Each row below is a small network's average activation on inputs in which a field has the value named, seen along a few directions.
Related values have similar rows: they may be neighbours, one step apart, or belong to one group.
Random noise pushes rows far along 2 fixed directions. That doesn't count. These rows show it; they differ only by the noise:
[ -55   25 -193 -121   84   74 -178  137 -197  -82 -372  236 -325  275
 -323    6]
[-970 -600  632 -674 -273  477 -285  -29  192 -163 -151 -186 -539 -254
 -132 -242]
[-408 -150    4 -278  -11  167 -155   25   53 -142 -177   30 -338   21
 -163 -226]
[-226  156 -492  -13  177  -83   42  -73  246 -203   75   -2 -105   -6
   34 -547]


P, 12 values:
p2: [-348 -346  217  -47 -149   13  303  -98  303  -90  762 -258  266 -543
  399 -516]
p12: [ -66  132 -324  379  244 -153  125 -190 -141  410 -427  224   76  393
  -35  177]
p7: [-219 -559  317  -74 -282  101  -84   33 -515  218 -288   19 -319  405
  -57  403]
p4: [ 608  270 -174  285   65  -96   -3  259  188  -94  333   40  374 -206
  -36    7]
p9: [-450 -162  101 -260  -49  185 -171   72   43    8 -289   51 -198   50
 -198 -116]
p11: [ 405  223  161  101   63  -83 -124 -230  144  123 -231   43   -7   36
 -169  557]
p1: [  -3    3  511 -279  -50  173 -196 -281  260  -28  -37 -227 -116 -191
   52  454]
p3: [ 462    6  217  243  -77  -21  -21  355 -225   -5   77  141   33  -10
 -205  319]
p5: [ 159  -37   87   16 -102  -82  277  -13  255  -49  445 -193  260 -359
  318 -303]
p6: [  12  -81  382   56 -133  -53  158  231 -392   40  263   12  123   17
  176  212]
p10: [ 379  322  -17  112  157 -149  -86  -92  -72  -42 -249   73   93  138
 -216  667]
p8: [  -8  -68 -101 -200 -185  194  -46   28 -385  193 -160 -102  165   85
  229 -297]
The values of P form 3 separate groups.
Q: List the group mates of p5, in the order listed.
A: p2, p4, p3, p6
Q: List the group mates of p7, in the order listed.
A: p12, p9, p8

U, 12 values:
u4: [  41  287 -708    2  117 -174   77  -12    6 -138 -114   15   -8  200
  147 -432]
u7: [ -98   11 -146   20 -193 -167   22 -105  -82   52   86 -174  169   80
  258 -487]
u12: [ 409  -65 -173  164  -80 -116  119  -70  -83   -9  419 -127  243  -68
  194 -183]
u5: [ 251 -172  206   47 -135    9   61  310 -475   21   14  211  -63  111
 -128  320]
u11: [  76  101 -158  160   55 -190  315  -84    0  -21  464 -164  345 -108
  441 -242]
u3: [  65  215  -60  -41  274  124 -232 -122  -68  -56 -357  227 -260   97
 -396  488]
u1: [-143 -154  425 -141  -67  234   33  -64  368   64  201 -173   35 -396
  153  103]
u10: [-204 -153  323 -202  -13  230 -200   50  313  -50 -199  -89 -208  -95
 -184  249]
u9: [ 115  183  105  153   90  -63  -20 -112  289  135  -68    4  170  -94
  -63  105]
u6: [-283 -188  111 -205 -100   66   20  262 -165 -151  128  114 -115  -44
  -81 -308]
u2: [-483 -186 -169   25   23  -54   38 -201   70   81  -48  -28  -71  115
   -2 -354]
u8: [-166  184  -18   62   90  -40   56 -182  528 -115  146 -234   32 -300
  201  -86]
The values of U form 3 separate groups.
Q: List the group mates of u6, in the order listed.
A: u4, u7, u2
Q: List the group mates of u8, in the order listed.
A: u3, u1, u10, u9
